A small network was shown many inputs. Here are its activations along a few directions, one row for each input.
Each table varies a few parts of the input and shows all the possible inputs, shuffled.
A made-up example of a description, with smaller parts first: ring(8) and (point or ring(11) or (values(3) and line(6))).
Shared parts are said once, and a part with two or three values counts as separate values.

Other details of the inputs vary at random and push rows far along three fixed directions, the same in every table; ignore that.

Table:
R1: [  7  17  -5 -10 -31 -19  15   4  12  21  36  25  -3]
R2: [  8 -11   5   3 -11  32  -5 -34  11  59  30   8  20]
R3: [  9   4 -40   3 -12   6  -2 -13 -34   2   7 -12  15]
R4: [ 42  -1   5 -13  14  39  -4 -17   8  48   7  11  39]
R5: [-23   9  15  -2  -1 -60   6  51  37 -56  -7 -24 -35]
R6: [ -8 -25  -1  -3  18  41  14 -42  27 -58 -49   8 -66]
R7: [ 30  14 -30  -8 -30 -65  -5  32 -16 -46  33  14   4]
R8: [ 19  -3   1   4 -19 -26  -9   7  11  11  41  24   3]
R9: [-57  -9 -29  33  47  27  -4 -11 -54 -33 -78 -52 -12]
R10: [ 29 -18  13 -13   8  33 -12 -16   1  59  23   2  18]
R11: [ -7 -12 -73  49  15  26 -12  -5 -95   0 -24 -24 -19]
R12: [  5   7 -42  10  11   0   9  10 -26  28   8   7 -19]
R13: [-23  19  62   7   6 -16   7   8  43 -13  -4   5 -22]
R14: [  0  18  60  -2   4  -5  -2  10  41 -37 -20  -3  13]
R15: [ 34  12 -51 -21 -23 -70   3  47 -16 -42  29   2  -2]
R16: [-11  10  64  -3  12  53   2 -31  42  11 -31 -19  29]
R17: [ -2 -18 -33  -2  -5   0  -7   4 -43  13   3   5   6]
R18: [-15   8  53 -21   5 -10   4  13  41 -31 -28   1  21]
R19: [ 18  -1   1 -19 -39 -15   0   5   3   9  36   7  11]
R20: [-51 -12  16  15  23   2  -1   2   7 -13 -34 -21 -14]
R21: [ -2  -8   9  -8   8  26   3 -25   2  68  19  36  16]
Each input here is: point or (values(4) and line(5)).
- Which other rows does R4 become when the line(5) part takes its other values? List them by row number. => R5, R10, R12, R15
- Which other rows does R5 become when the values(4) part takes its other values? List them by row number. => R2, R8, R20
- A walk changes only the line(5) part. It starts at R14 and steps to R7. List the rest of the walk in order. => R11, R8, R13

Table:
R22: [ 13   4  51 -28 -17 -18  -2   4  50   7  27  13  19]
R23: [ 14  -5 -31   0  -7   3   0  -5 -21  19  16  20   3]
R24: [-2  3  3  2  1 -1 -1  5 -2 -6 -6 -7  1]
R25: [ 20   0 -30   1  -4   2  -2  -2 -23  17  15  12  14]
R26: [-7  5  3  4  3 -3  2  7 -1 -1 -5 -5 -2]
R27: [-9  0  4  4  0 -3 -1  3 -3 -4 -3 -6  0]
R28: [-5  3  4  5  0 -2  0  5 -2 -3 -3 -8 -2]
R29: [ 20  -6 -31  -3  -7   5  -1  -8 -22  13  13  19   7]
R30: [-5  1  3  2  1 -2 -2  3 -3 -7 -7 -5  3]
R31: [  0   0  -1   2   2   0   0  -1   3 -11  -6  -1  -5]
R32: [-4 -2  1  1 -1  0  0 -3  1 -9 -5 -1 -6]
R33: [ 14   4  48 -26 -14 -18   1   1  53   4  29  21   8]
R34: [-13 -18  45  14  41  91 -12 -61   9  75 -21 -17  27]
R35: [-6 -3  1  2 -1  0  1 -1  1 -8 -3 -1 -7]
R36: [-10   3   3   4   2  -4   1   6  -2  -2  -6  -2   0]
R37: [-1  0  2  1  0  1  1 -1  2 -9 -5 -3 -8]
R38: [-7  1 -1  0  1 -1  4  2  4 -4 -6  0 -8]
R39: [-6 -2  0  0  0  0  2  0  3 -7 -3 -4 -7]
R40: [-9  4  1  2  2 -4  2  6  0 -1 -6 -6  0]
R41: [  1   1   0  -1   2   2   3   0   1 -11  -8   0  -6]
R42: [-9  3  2  2  1 -4  1  4 -1 -1 -3 -8  0]
R43: [-3  0  2  2  0  1  1  1  2 -7 -3 -3 -9]
R44: [-1  0  0  3  1 -1  0 -2  3 -9 -4 -3 -7]
R45: [-7  1  3  3  0 -3 -2  2 -3 -6 -5 -6  1]
R46: [ 38   1  21 -28 -26 -14  -4   0  26  31  49  31  27]
R47: [-7  0  0  0  1 -1  3  0  3 -5 -4 -3 -8]
R48: [-4  0  0  4  1 -1  1  0  3 -8 -2 -2 -8]
R49: [-8  5  1  5  4 -5  1  6  0 -2 -5 -4 -1]
R50: [ 17  -3 -31   1  -7   4   1  -3 -20  20  16  18   1]
R51: [-5  2  2  0  2 -2  0  3 -3 -8 -8 -3  4]
R52: [ -1   0  -2  -3   2   2   3  -1   3 -10  -8  -1  -4]
R53: [-1  4  3  1  3  0  1  5 -3 -7 -7 -6  2]
R54: [-4  2  1  0  1 -1  0  3 -1 -6 -6 -8  3]
R55: [-4  3  2  5  2 -4 -2  3  0 -6 -4 -8  1]
R56: [-1 -9 -1 -2  7 -6  0  6  2 -7 -5 -3 -9]
R57: [-4  3  0 -1  3 -1  1  4 -1 -7 -8 -7  4]
R58: [ 16  -2 -29   4  -7   1  -4  -2 -23  21  20   9  10]
R59: [ -3  -2   0   0   0   1   0  -2   1 -11  -7   0  -5]
R60: [ -5  -3   1  -1  10  -7  -6  11  -4  -4  -4 -10  -2]
R61: [ -4   1   2   2   1  -1   3   1   2  -6  -3  -2 -11]
R62: [-8 -1  2  2  0 -2  2 -1  1 -6 -4  0 -8]
R63: [ 12  -3 -28   2  -8  -1  -2  -2 -25  22  18  12  10]
R64: [-5  2 -1  3  3 -2  3  2  4 -6 -5  1 -9]
R65: [ -2  -1  -1  -2   0   1   2  -1   3 -10  -7  -3  -4]
R66: [-2  3  1  4  3 -2 -1  3  0 -7 -6 -7  2]
R67: [-7  4  2  6  3 -5  0  4 -1 -2 -3 -6 -1]
R68: [-3 -1 -1 -1 -1  0  1 -2  3 -8 -5 -4 -6]
R69: [-7  4  4  4  2 -3  1  5 -2 -2 -3 -7 -3]
R70: [  1   0   1   0   0   2   1   0   2 -10  -6  -2  -7]
R71: [ 22  -4 -33  -1  -5   5  -1  -7 -20  13  14  17   6]
- The inputs of R57 and R52 match in every part but one. If R51 is changed in the same way as R57 into R52, which row does it become? => R29
- The inputs of R24 and R70 match in every part but one. If R30 is changed in the same way as R24 into R70, which row does it become? => R59
- What do these inputs look like to the network? => values(2) and (point or (values(4) and line(6)))
- Which other rows does R27 become when the values(2) part takes its other values? List them by row number. => R35
- Which other rows does R28 become when the values(4) part takes its other values? List them by row number. => R27, R34, R58
- Which other rows does R32 become when the values(4) part takes its other values? List them by row number. => R37, R44, R68
